A small network was trained on made-up records. Each row is its average activation on records with the value named, seen along a few directions.
Related values have similar rows: they may be neighbours, one step apart, or belong to one group.
In the rows, zero is written as 500.
Random noise pushes rows far along 18 fixed directions. That doesn't count. These rows show it; they differ only by the noise:
[425 529 426 527 445 531 434 539 363 564 519 523 448 395 519 510 282 570
 518 600 520 506 548 614 419 609 440 408 590 510 581]
[458 659 500 666 290 496 489 484 474 361 424 554 543 608 558 523 656 496
 410 285 374 711 477 510 522 416 446 545 399 475 533]
[577 535 527 572 641 577 659 525 803 441 402 385 496 550 403 603 816 432
 576 391 478 439 570 461 459 562 487 368 631 440 580]
[548 553 388 654 543 382 498 623 619 551 353 443 489 548 524 655 326 604
 642 374 597 590 396 621 485 576 583 526 563 624 483]
[437 725 339 325 449 630 613 589 475 352 565 494 580 535 592 493 700 521
 453 601 467 534 372 523 601 586 557 437 509 465 383]
[378 552 657 461 366 403 701 542 488 535 522 565 518 518 428 260 588 339
 620 565 559 375 567 479 247 328 503 431 367 470 314]
[421 595 651 496 527 396 582 259 518 492 414 542 456 751 416 611 390 358
 520 368 658 491 673 457 417 572 564 464 602 480 439]
[550 743 478 367 468 600 533 435 533 518 538 458 426 781 482 553 443 502
 560 418 711 467 535 497 586 605 697 532 491 531 525]
[607 559 464 632 466 418 538 353 498 322 512 465 619 647 451 554 562 560
 472 586 262 585 660 495 483 640 420 520 352 443 720]
[570 485 613 500 540 390 533 574 529 461 556 357 557 493 559 506 219 561
 596 606 628 433 525 360 334 620 533 475 418 391 502]
[534 484 374 438 501 547 631 522 532 515 417 595 557 447 540 634 673 513
 329 421 362 573 543 479 591 545 424 561 570 310 469]
[500 422 578 504 485 626 362 494 443 615 490 522 492 514 454 508 511 424
 485 409 575 503 608 448 524 429 402 446 479 444 622]
[438 512 271 525 613 507 367 599 493 475 378 651 590 634 491 654 411 471
 486 400 530 445 516 516 499 507 389 585 257 626 555]
[538 622 555 319 395 399 828 475 486 601 527 518 461 554 509 371 411 450
 505 448 590 496 455 458 428 503 679 681 642 368 149]
[280 617 489 553 584 459 457 341 570 332 475 567 484 568 411 433 365 443
 568 394 637 410 425 575 294 456 543 462 430 662 500]
[481 552 629 678 335 375 742 485 509 489 446 508 372 568 571 486 508 536
 628 507 585 334 541 521 640 419 665 589 350 601 396]
[752 369 421 494 735 537 466 506 473 526 468 535 608 528 401 521 462 551
 523 452 461 602 369 298 475 441 548 589 431 555 543]
[327 634 633 624 602 531 643 471 663 470 465 348 482 637 461 625 502 583
 672 396 440 448 591 488 496 468 457 508 593 512 524]
[609 343 516 575 625 477 411 662 650 418 451 365 611 465 558 587 597 469
 622 600 671 378 436 433 613 547 512 347 313 545 568]
[408 355 420 478 543 396 444 397 555 534 506 514 404 229 502 530 384 585
 424 722 460 462 529 727 448 646 458 382 720 511 546]


Gif, 10 values:
v9: [474 376 351 327 715 465 487 660 498 624 374 621 478 278 613 768 350 647
 360 538 507 609 385 463 481 528 521 443 691 444 381]
v7: [566 451 488 657 478 351 410 489 581 494 349 571 376 532 516 603 556 411
 478 320 581 513 439 564 547 501 634 525 579 695 449]
v4: [304 432 596 560 678 501 492 386 694 420 430 465 733 424 385 530 564 464
 560 292 503 550 550 555 368 413 343 339 519 240 676]
v1: [523 551 497 565 492 560 716 601 652 495 513 440 539 345 475 446 512 651
 586 447 431 423 564 486 284 492 471 496 411 279 693]
v8: [708 302 417 539 754 497 451 546 495 647 455 429 689 444 389 550 453 552
 684 444 496 631 356 527 549 481 536 481 631 485 556]
v5: [508 416 441 456 652 461 541 372 413 489 424 549 641 564 491 684 512 450
 479 503 540 587 450 478 687 572 530 442 552 478 434]
v2: [645 414 507 560 375 626 360 572 371 574 568 452 490 496 513 398 518 431
 430 397 447 524 510 425 578 462 381 642 441 475 571]
v6: [408 647 649 496 553 493 625 545 612 445 507 529 468 589 489 535 458 539
 564 428 564 374 603 354 299 444 567 444 366 415 540]
v10: [438 586 481 464 383 487 492 574 445 605 484 600 489 602 514 563 509 559
 512 426 488 571 504 479 420 385 529 524 365 540 492]
v3: [646 507 361 672 420 407 646 552 319 425 372 738 444 466 573 475 402 397
 408 368 564 402 484 487 511 595 604 627 405 520 424]
Gif is arranged as a line.
Which values are neighbours of v9? Give them in the order they are listed.
> v4, v1
Which values are neighbours of v10? Give them in the order they are listed.
> v2
Which values are neighbours of v3? Give them in the order they are listed.
> v8, v6

Sos, 9 values:
z6: [557 607 567 597 389 723 652 138 307 600 501 761 193 406 429 504 690 718
 263 200 201 821 473 454 547 293 690 581 889 454 634]
z8: [372 452 700 653 615 510 348 620 743 241 478 360 568 652 556 518 928 348
 574 403 433 344 411 301 639 213 378 479 217 714 456]
z4: [808 440 394 591 522 376 678 395 808 556 462 534 640 614 283 347 778 626
 651 368 432 461 507 664 597 321 730 706  40 470 814]
z2: [492 504 402 505 256 594 553 384 301 173 659 465 712 163 653 182 402 484
 239 399 395 626 264 489 444 599 375 721 490 150 429]
z3: [616 210 661 545 381 393 408 442 176 835 460 542 797 382 381 329 154 323
 510 306 621 858 502 420 326 412 318 540 580 155 420]
z9: [725 201 280 321 813 558 750 654 776 684 359 662 578 210 233 220 832 217
 566 348 638 238 308 536 365 328 569 576 593 471 281]
z1: [353 389 613 634 408 406 447 495 358 411 655 362 447 331 621 425 332 672
 592 905 393 346 479 550 633 488 449 484 360 681 507]
z5: [687 409 242 425 850 617 366 708 630  81 625 523 582 207 625 511 366 754
 392 788 548 237 228 223 305 630 591 387  79 512 751]
z7: [754 239 206 655 720 208 571 320 294 317 341 693 612 506 388 572 153 240
 356 649 375 326 691 441 300 947 269 669 462 578 465]
Sos is arranged as 3 separate groups.
Which other values are in the same group as z8? Give them in the order they are listed.
> z6
Which other values are in the same group as z2? Give them in the order they are listed.
> z3, z1, z7
